A small network was shown many inputs. Here are its activations along a few directions, one row for each input.
Each table varies a few parts of the input and shows all the possible inputs, shuffled.
Descriptions start from the smaller parts, as in this example, which fits no table here: one of 5 places around a ring, together with either a single point or one of 9 places around a ring or (one of 3 separate values, together with one of 6 places along a line).
Shared parts are said once, and a part with two or three values counts as separate values.

Other details of the inputs shift rows strongly along two fixed directions, in all tables alike. That doesn't count.

Rows:
x1: [ 12  -3  29  16 -16 -16  10  20  13  26   4  41   7 -20  18]
x2: [ -4 -39  19 -30   6 -18  -6  54  30  21   8  51 -49 -12 -40]
x3: [-19  23 -30 -10  18   3  -9   2  -5 -36 -10 -31  -2  -3 -15]
x4: [ 21   1 -45  74  -3   5   7   9 -35   7  29 -64 -44  -5 -10]
x5: [-11  15 -22  18  -6 -34  23  -4 -36  -1  -6 -38  -7  22 -42]
x6: [-14  12   6 -33  -1  54  -5 -55  12  -3 -15 -19  35  30  57]
x7: [ -8  34   2   1  10  -7  -7 -19 -21 -38   9 -10 -15 -10  13]
x8: [ 21 -71 -13  17  -8  21 -28  57   2  72  39   8  17 -51  20]
x9: [-15  30  -7   3   8   1 -16 -25  -4 -33  10 -14  -8  -6 -12]
x10: [ 19 -18  24  16  -8 -27 -12  42  22  22   4  59 -25 -42 -40]
x11: [ -5 -13  25  -4 -16  19 -15  -6  20  21  -5  34  48 -11  58]
x12: [ -7  36 -19  11   4  42  -2 -76   0 -48 -18 -23  37  -1  57]
x13: [  0  39  -1  -4  24 -43   6  33 -33 -45  14 -31 -49 -11 -33]
x14: [ -5  34  -6 -16  -2  55  19 -74   1 -22 -17 -38  27  39  46]
x15: [ 27 -27  18   1   4  -6  -9  47  17   5 -23  33   8 -33   5]
x16: [  3 -51 -18 -28 -25  62 -10 -64  55  42 -33  24  91  41  62]
x17: [  4  27   7  -7  21   1  25 -10 -18 -35   1 -12 -50  11 -21]
x18: [ -7  35  13 -19  28 -27  14  11 -28 -32  20 -16 -76   8 -34]
x19: [ 12 -42  19 -15  -2 -11   9  49  30  20  -1  60 -46 -12 -48]
x20: [  9 -46  -5  -3  -5  27 -20  32  43  18 -43  42  41 -30   8]
x21: [ -9  17 -16 -23  -6 -26  14 -17 -19  -4  24 -21 -29  53 -37]
x22: [ -9   4   9 -12  -6   5  -4  -5  -3  -8 -10 -24  32  -3  31]
x23: [  4  30   6  12  -7 -10  23  -4 -19 -25  -8 -41   4   5   2]
x24: [ -3 -19  15  12  -4 -23 -12  10   0  36  17  32  21  10 -12]
x25: [ -5  26  -8  31   6 -20  13 -31 -17   1  17 -15   9  31 -18]
x26: [-11 -36  -2  -7 -13 -26  -8  24  -7  40  -8  11  21  -1 -16]
Each input here is: one of 2 separate values, together with either a single point or (one of 3 separate values, together with one of 4 places along a line).
- The inputs of x12 and x7 match in every part but the choice among 2 separate values. If x5 is changed in the same way as x12 into x7, which row does it become? => x26
- Change only the choice among 3 separate values in x1. List by row number the other rows that result. => x14, x23
- Change only the place on the line of 4 in x24. List by row number the other rows that result. => x7, x9, x11
- Change only the choice among 2 separate values in x15. List by row number the other rows that result. => x13
